Each row below holds a small network's activations on one input, seen along a few directions.
Each table varies a few parts of the input and shows all the possible inputs, shuffled.
Descriptions start from the smaller parts, as in this example, which fits no table here: one of 2 separate values, together with either a single point or one of 11 places along a line or (one of 4 places along a line, together with one of 8 places around a ring).
Shared parts are said once, and a part with two or three values counts as separate values.

A family of inputs:
r1: [ 21 -11  23 -18   9 -21 -27 -42   7 -35 -30  -3 -14 -16  13]
r2: [ -9  -2 -67  31 -49  21  36  10 -10   6  41  42 -36  68 -29]
r3: [ 20 -11 -54   2 -37  25  22  39 -25 -17  51  58 -16  45  32]
r4: [ 18  19 -17 -16 -19   4  26  24  33  51   2  12   4  -6 -77]
r5: [ 45  16  -8  -1   8  15  51  37 -11  11 -27 -41  11 -15 -23]
r6: [ 39 -11   2 -41  12 -21  -3  39   3   1 -37 -17 -11  13 -34]
r7: [-14 -30  53   0   8 -21 -37 -25  -8 -33  -5  -6 -25  -3  10]
r8: [ 24 -13 -48  -1  -9   3 -14  25 -57 -37  33  21 -63  82   3]
r9: [-40 -13  52   5  23  51   4   5 -30   1  14 -33   0  -1  -1]
r10: [ 32  -7 -48  41   1  43  45   8 -90 -11  30  20  -6  51   2]
r11: [-12   9 -24   9  15 -35 -33 -45   1   7 -24 -18  14 -45  30]
r12: [ 43  32   1  12   4  15  30   4  -7 -17 -46 -29  19 -21   1]
r13: [  4   9 -50  -8  23 -39  -9  34  -2  49 -33 -27  17 -20 -15]
r14: [ -6  -6  49  25   7  25   5 -25 -32  -8  -4 -17  -5 -33  17]
r15: [ 14  11  22 -15   2  -8   8 -21  38 -21  -2  37  15 -32  42]
r16: [ 42   3   7 -23   5 -22 -21   3  11 -25 -49 -10  -1   5  -7]
r17: [  -1  -22 -100   45    5   -1  -18   18  -48    7   31    8   -9   43
   21]
r18: [-76 -20   5   6  27  -8 -43   4  -8  10  21 -38  10  -3  10]
r19: [  3  24   9   6 -21   1   4 -57  43  20   7  14   4 -17 -22]
r20: [-42 -15   4  25  13 -31 -42 -28 -10   6   6 -22   8 -35  25]
r21: [-64  -5  35  -2 -17  23   3  -7  33  31  39 -13  -3  31 -30]
r22: [ 22  37 -11  -3 -24   3   7 -12  43  23  -5  15  18  -8 -51]
r23: [ 32  23   5 -18   0 -11  16  23  42 -16 -16  34  28 -17  19]
r24: [-19 -14  47  -7 -10  -5   0 -11  19 -11  16  30   9 -21  41]
r25: [-56 -22  48 -32   2  20   2  16  19  -2  32  11  12   8  25]
r26: [ 29   8   0 -35   7 -12  35  56  33  13  -6  29  18 -13  -7]
r27: [-29  -1  35  19 -30   0   1 -40  32  26  27   5  -2  -1 -18]
r28: [-49 -33  54 -21  24   5 -37   5  -7 -25  11 -23 -27  28  -6]
r29: [ 25  17  19  13  13  23  16 -40 -15 -15 -29 -17   3 -45  21]
r30: [  4  26 -43   2   9 -40 -26   0   2  12 -45 -21  28 -25   9]
Question: What is each input in this table made of?
Answer: one of 5 separate values, together with either a single point or one of 5 places along a line
Question: The inputs of r7 and r24 match in every part but the choice among 5 separate values. If r28 is changed in the same way as r7 into r24, which row does it become?
Answer: r25
Question: List by row number the other rows that have the choice among 5 separate values in common with r19.
Answer: r2, r4, r21, r22, r27
Question: Which other rows does r23 become when the choice among 5 separate values takes its other values? List them by row number.
Answer: r12, r16, r22, r30
Question: List by row number the other rows that have the choice among 5 separate values in common with r5.
Answer: r9, r10, r12, r14, r29

A family of inputs:
r31: [ 10  29  43 -29 -11 -25  15 -22  49  22 -16  39  42 -62  -9]
r32: [ -6  27   2   2  -9 -52 -13 -21  67  34 -22 -15  42 -46  -1]
r33: [ 71  21   0  -2  21  16  31   7 -23 -15 -38  22  15 -52  24]
r34: [ 39 -14  42 -25  15  -9 -35 -24 -10 -48 -29  14 -10 -36  48]
r35: [-43  -6 -13 -18 -42   3  12  36  46  15  45  44  -2  12  15]
r36: [-34 -14  99  -6  -9  55  14 -39  20 -14   7 -10  -3  12  -5]
r37: [ -5  12  27  -7 -36  11  49 -43  73  10  17  44   7   4 -12]
r38: [-71 -18  24  -6  50  -7 -37 -22   9  21   6 -74   2 -17  -5]
r39: [ 26  -4  45  -3 -23  31 -10 -40 -11 -65  14  22 -34  30  40]
r40: [ 64  30  10 -44  -1 -16  35  41  23  20 -40  13  -6 -41 -43]
r41: [ 13  10 -77  18  22   0   3  -1 -54   9 -36 -24  17  -2  17]
r42: [ 14  20 -63 -23  -3 -25  -8  31  -4  49 -29 -43  -1  16 -43]
r43: [-15 -25  12  -4   3  -2 -23  16 -50 -56  33  36 -21  52  51]
r44: [-28 -19 -34 -11  16 -37 -41 -20 -40 -27  -9 -37 -28  -9  34]
r45: [ 49  11 -40  32  24 -22  16   1 -13  -3 -63 -25  20 -29  29]
r46: [ 15 -19  -2  11  27 -46 -42 -27   0 -45 -45 -26  -7 -24  40]
r47: [ 27 -14 -45 -28  -5  13  26  77  13   6  17  21  -7  65 -33]
r48: [ 10 -15 -64  52 -14  20  15   6 -75   8  32  11  -5  33   1]
r49: [-37   0  61   7  28 -16 -34 -15  23  -7 -32 -59  35 -49  -7]
r50: [-69 -43  61  -5  32  26  -1  17   2   2  32  -2  -9  37  19]
r51: [-87 -27  39  38  18  30 -29 -17 -27  23  55 -16 -27  20 -24]
r52: [ 13 -10 -62  20 -23   7   0  29 -24  40  23  11 -13  61 -70]
r53: [-43  31 -41  -6  -6 -19 -38 -20  37  44   6 -12  27 -24 -10]
r54: [-56  -6 -30  25 -47  -3 -11  -8  27  51  65  20 -16   4 -16]
r55: [-32 -38 -17  36  -4  -9 -38 -23 -68 -24  40  19 -44  40  14]
r56: [ 25   6 -41  12  -4  34  32  53 -55 -32  34  30  11  36  32]
r57: [ 58  26  -3  12 -28  46  69  -1 -15 -33  22  12 -13   2  21]
r58: [ 50  29 -28  -2   8 -44   0  30  30  28 -63 -27  11  -8 -43]
r59: [-13 -15 103 -31  23   8 -15 -18  21  -2 -22 -24  27 -57   6]
r60: [ 55  33  -7 -17 -22  33  59  18  27 -13  -5  36 -11  31 -69]
Question: What is each input in this table made of?
Answer: one of 5 places around a ring, together with one of 6 places around a ring
Question: The inputs of r59 and r34 match in every part but the place on the ring of 5. If r36 is changed in the same way as r59 into r34, which row does it become?
Answer: r39
Question: Which other rows does r47 become when the place on the ring of 6 takes its other values? List them by row number.
Answer: r40, r42, r52, r58, r60
Question: Which other rows does r41 become when the place on the ring of 6 takes its other values? List them by row number.
Answer: r33, r45, r48, r56, r57
